Small tables with named rows and columns. After each table, cells are looked up by row and column.

Table kazedi
,tek,zed,gev,sifuz
bova,-0.4,-0.8,0.2,-1.0
zer,-0.5,-0.4,0.5,-0.5
daz,-0.5,-0.6,-0.9,-0.9
sifun,0.5,-0.5,-0.4,-0.6
luri,0.0,-0.7,0.6,-0.5
nized,-0.7,-0.1,-0.6,-0.1
gotob,-0.5,-0.6,-0.9,0.3
bur,-0.4,-0.9,0.6,-0.4
bazari,-0.2,-0.8,-0.4,-0.5

gotob, gev: -0.9
bazari, zed: -0.8
gotob, tek: -0.5
bazari, gev: -0.4
sifun, tek: 0.5
gotob, zed: -0.6
luri, gev: 0.6
luri, tek: 0.0
bur, gev: 0.6
nized, gev: -0.6
zer, gev: 0.5
zer, sifuz: -0.5
zer, tek: -0.5

balinu:
	mepo	niv	legug	mog	mogo	fipidi	pov	mor	kig
sovem	2.64	2.43	-0.50	-0.25	4.27	3.07	4.73	-6.27	-2.73
vul	-3.38	-4.27	-3.65	-4.42	-5.07	-3.41	-0.83	-3.05	-4.67
goli	0.36	2.80	-5.93	-3.03	-5.58	2.13	2.41	2.03	2.96
zuf	-6.18	2.52	2.94	3.28	-4.09	-4.01	-5.14	-3.29	-6.55
dema	3.86	-3.62	-4.31	0.90	-0.05	-3.35	-2.68	3.36	-4.83
vebi	4.90	-0.75	-2.66	-3.98	-4.36	-3.36	4.30	3.95	-0.68
kizar	4.96	2.45	6.02	-3.62	-2.75	3.25	-2.35	-1.98	-0.99
ludibe	-2.33	-1.88	1.14	3.61	3.05	0.50	-3.62	2.87	3.43
gek	-2.47	0.97	1.45	-1.67	-4.10	-5.14	6.27	3.86	3.68
lemeka	-1.53	0.05	0.77	-4.93	2.35	-4.03	-4.06	0.36	3.18
bigodim	-3.92	3.22	-3.82	-2.51	2.51	1.71	-2.08	3.50	-4.11
ruk	-4.60	-1.61	-0.79	-6.33	-4.99	1.70	4.52	1.50	1.67
sogad	-1.34	-3.62	-4.39	3.17	-3.95	-0.96	-3.11	-5.27	3.64

What is the niv of sovem in balinu? 2.43
What is the niv of gek in balinu? 0.97
What is the mepo of zuf in balinu? -6.18
What is the kig of bigodim in balinu? -4.11
What is the mor of vebi in balinu? 3.95
What is the mogo of dema in balinu? -0.05
What is the pov of dema in balinu? -2.68
What is the mepo of vebi in balinu? 4.90
What is the pov of lemeka in balinu? -4.06
What is the mepo of ludibe in balinu? -2.33
What is the mepo of gek in balinu? -2.47

pir
|  | kur | pif | sok |
|---|---|---|---|
| dati | 171 | 169 | 175 |
| vegovi | 149 | 100 | 156 |
| bozim | 165 | 220 | 173 |
| kogali | 168 | 37 | 143 |

What is the pif of bozim in pir? 220
What is the pif of dati in pir? 169
What is the pif of vegovi in pir? 100
What is the sok of vegovi in pir? 156
What is the sok of dati in pir? 175
What is the pif of kogali in pir? 37
What is the kur of kogali in pir? 168
What is the sok of kogali in pir? 143
What is the kur of bozim in pir? 165
What is the kur of dati in pir? 171
What is the sok of bozim in pir? 173
What is the kur of vegovi in pir? 149

niridu =
	zed	mul	zak	giz	tomigiz	nozum	gis	teza	von
vilubam	-355	-9	-384	-294	-599	-451	-551	-239	-787
demeb	-113	-689	-352	-762	-270	-421	-667	-523	-220
mipot	-493	-655	-512	-468	-569	-106	-418	-374	-334
rab	-898	-114	-655	-615	-497	-612	-124	-832	-303
morusat	-390	-721	-270	-499	-642	-186	-677	-251	-577
mal	-681	-584	12	-322	-711	-236	-483	-449	-170
pumesi	-514	-731	-127	-991	585	-684	-229	-433	-449
daroma	-411	-660	-490	347	-486	-555	-483	-489	-497
tika	-644	-526	-432	-793	-512	-483	-799	-364	-478

What is the zak of mipot in niridu?
-512
What is the teza of mipot in niridu?
-374
What is the von of daroma in niridu?
-497
What is the giz of demeb in niridu?
-762
What is the mul of demeb in niridu?
-689
What is the teza of daroma in niridu?
-489
What is the zed of tika in niridu?
-644
What is the nozum of daroma in niridu?
-555
What is the nozum of vilubam in niridu?
-451
What is the giz of daroma in niridu?
347
What is the tomigiz of morusat in niridu?
-642
What is the mul of tika in niridu?
-526
What is the tomigiz of pumesi in niridu?
585
What is the tomigiz of vilubam in niridu?
-599
What is the mul of rab in niridu?
-114
What is the zak of vilubam in niridu?
-384
What is the nozum of mipot in niridu?
-106

linunuk =
,revipe,goz,navam,kopa,feli,diputi
gigani,444,282,-88,159,-660,507
vidar,278,-60,49,873,-216,-117
zoz,-347,509,619,494,-483,144

What is the diputi of vidar in linunuk? -117
What is the diputi of gigani in linunuk? 507
What is the navam of gigani in linunuk? -88
What is the revipe of gigani in linunuk? 444
What is the diputi of zoz in linunuk? 144
What is the feli of vidar in linunuk? -216
What is the goz of gigani in linunuk? 282
What is the kopa of zoz in linunuk? 494

bisum.csv
,keb,luvamu,sud,zab,bem
doz,35711,50430,45831,40655,46698
pav,53465,61475,23321,23303,71575
digu,53753,30072,41523,42744,49177
selelit,84602,11720,23469,16226,58486
bos,55385,56052,62391,44707,51983
bal,49685,41737,26829,33617,73085
suk,72228,76194,17414,20649,88986

What is the bem of bal in bisum? 73085
What is the luvamu of bal in bisum? 41737
What is the keb of pav in bisum? 53465
What is the zab of doz in bisum? 40655
What is the zab of bal in bisum? 33617
What is the sud of bal in bisum? 26829
What is the keb of doz in bisum? 35711
What is the zab of digu in bisum? 42744
What is the bem of doz in bisum? 46698
What is the keb of suk in bisum? 72228
What is the sud of suk in bisum? 17414
What is the luvamu of pav in bisum? 61475
Which row has the largest keb? selelit

